A small network was shown many inputs. Here are its activations along a few directions, one row for each input.
Each table varies a few parts of the input and shows all the possible inputs, shuffled.
Descriptions start from the smaller parts, as in this example, which fits no table here: one of 8 places around a ring, together with either a single point or one of 9 places along a line or (one of 3 separate values, together with one of 6 places along a line).
Shared parts are said once, and a part with two or three values counts as separate values.
In the rows, zero is written as 100.

Other details of the inputs vary at random and push rows far along three fixed directions, the same in every table; ignore that.

A family of inputs:
x1: 86 108 80 114 103 108 109 112 81 77 100
x2: 77 115 95 57 137 73 116 122 88 87 105
x3: 110 111 126 63 133 99 109 114 99 114 110
x4: 69 116 61 138 40 108 90 100 110 67 104
x5: 53 62 136 79 99 102 103 122 77 131 94
x6: 98 112 100 72 119 103 95 97 87 91 99
x7: 95 83 135 68 146 117 107 119 75 133 89
x8: 81 90 75 97 123 96 99 111 85 82 103
x9: 108 102 101 98 83 92 102 93 115 106 74
x10: 149 104 80 111 119 83 103 81 103 76 121
x11: 154 103 133 109 74 107 81 68 121 121 70
x12: 176 120 74 82 132 93 100 74 117 71 135
x13: 127 96 84 115 116 95 89 90 111 79 142
x14: 98 132 73 115 73 110 96 101 98 61 123
x15: 56 97 138 71 113 110 100 112 92 131 80
x16: 78 96 139 61 110 107 95 113 81 123 88
x17: 110 96 127 99 99 111 91 100 70 96 75
x18: 131 96 97 152 47 106 100 74 112 123 65
x19: 79 101 58 129 79 102 104 102 92 84 121
x20: 106 64 139 87 104 96 86 97 94 134 79
x21: 46 104 95 105 60 111 114 95 95 116 65
x22: 25 101 83 123 51 103 101 101 114 101 98
x23: 83 106 84 81 110 77 113 129 110 84 115
x24: 26 106 90 123 46 79 121 110 127 108 110
x25: 110 102 105 80 106 104 79 94 97 87 124
x26: 58 85 137 87 121 109 108 115 80 131 81
x27: 141 100 132 125 92 135 87 56 98 123 76
x28: 120 81 90 83 137 88 93 111 92 89 103
x29: 100 85 131 91 131 86 105 111 104 121 93
x30: 160 108 72 129 130 107 87 70 126 71 149
x31: 74 81 128 86 85 120 91 103 103 139 74
x32: 123 96 112 100 112 79 101 102 98 91 121
x33: 97 106 99 105 110 87 114 99 88 91 87
x34: 111 86 121 77 114 104 85 88 120 124 92
x35: 65 94 119 53 154 69 132 144 74 98 147
x36: 159 108 83 129 64 134 72 44 116 98 77
x37: 95 112 79 98 86 81 108 113 110 97 112
x38: 79 88 94 98 108 74 117 123 93 99 87
x39: 136 103 77 74 131 90 82 99 107 72 118
x40: 55 109 89 140 58 104 110 96 88 90 105
x41: 105 91 92 97 112 105 90 120 81 78 113
x42: 116 121 54 143 71 105 87 77 138 74 132
x43: 98 66 118 101 98 100 91 100 98 123 48
x44: 118 113 108 125 49 116 102 66 111 123 46
x45: 58 135 72 144 38 92 111 104 112 73 87
x46: 111 111 74 136 83 84 104 106 105 64 109
x47: 102 86 74 129 81 96 101 84 107 95 93
x48: 106 116 71 109 117 103 105 98 80 80 129
x49: 126 81 116 79 146 116 89 102 88 108 113
x50: 101 74 143 61 133 111 100 106 64 134 51
x51: 91 67 112 88 113 114 100 95 85 133 56
x52: 76 88 123 101 82 97 122 118 79 140 61
x53: 128 90 115 143 81 135 80 62 114 119 75
x54: 107 70 119 73 124 91 94 128 88 103 112
x55: 146 116 113 101 145 99 104 85 100 85 136
x56: 111 98 118 138 65 113 107 84 98 118 35
x57: 33 97 72 94 85 92 101 120 97 90 88
x58: 116 137 89 115 105 105 109 80 125 85 129
x59: 108 98 88 115 101 82 108 108 101 81 98
x60: 36 118 89 115 64 107 113 99 108 101 124
x61: 61 85 90 89 78 87 101 125 106 114 100
x62: 73 102 74 60 123 88 101 127 86 85 144
x63: 133 99 103 104 80 102 71 90 113 92 89
x64: 48 110 86 111 108 83 133 130 94 96 125
x65: 160 120 104 110 82 133 78 58 99 109 78
x66: 84 82 90 111 107 98 104 118 108 108 112
x67: 147 95 111 105 85 133 71 69 108 108 53
x68: 153 101 102 99 141 92 103 93 109 90 136
x69: 129 123 94 81 134 119 97 96 100 86 138
x70: 58 119 70 137 35 80 107 116 118 75 100
x71: 76 83 125 92 99 96 125 105 82 139 50
x72: 47 117 102 84 93 76 120 126 94 93 119
x73: 65 101 60 122 48 89 101 98 116 87 103
x74: 128 107 117 101 106 102 94 82 129 117 93
x75: 96 85 134 76 109 122 85 97 106 134 83
x76: 91 127 100 88 106 83 108 102 105 79 148
x77: 122 88 79 89 126 88 98 115 92 90 136
x78: 76 97 97 85 135 65 120 124 100 86 150
x79: 113 96 103 139 59 131 99 64 91 122 50
x80: 99 90 97 97 85 102 87 103 113 102 71
x81: 128 105 127 87 136 94 107 91 91 100 122
x82: 106 95 127 59 124 121 96 106 85 123 55
x83: 74 131 69 112 67 88 123 106 106 89 131
x84: 76 69 140 67 90 97 88 122 100 143 63
x85: 144 115 101 94 129 94 104 113 82 68 124
x86: 66 124 77 95 97 84 121 125 103 77 114
x87: 115 82 118 79 138 108 90 94 89 103 124
x88: 136 94 81 91 137 109 90 105 85 66 120
x89: 124 111 82 103 115 100 83 92 127 81 138
x90: 173 112 112 122 85 119 85 63 134 114 86
Each input here is: one of 2 separate values, together with one of 5 places around a ring, together with one of 9 places around a ring.
- Changing only the choice among 2 separate values turns x73 into x47. The same change can be made to x37. Which row results? => x18
- Changing only the choice among 2 separate values turns x6 into x50. The same change can be made to x21. Which row results? => x79
- Which other rows does x9 become when the place on the ring of 5 takes its other values? List them by row number. => x2, x6, x39, x57
- Which other rows does x28 become when the choice among 2 separate values takes its other values? List them by row number. => x39
- Which other rows does x52 become when the place on the ring of 9 takes its other values? List them by row number. => x33, x35, x55, x56, x64, x71, x81, x85
- Which other rows does x3 become when the place on the ring of 9 takes its other values? List them by row number. => x2, x44, x45, x58, x72, x76, x83, x86
- Which other rows does x38 become when the choice among 2 separate values takes its other values? List them by row number. => x9
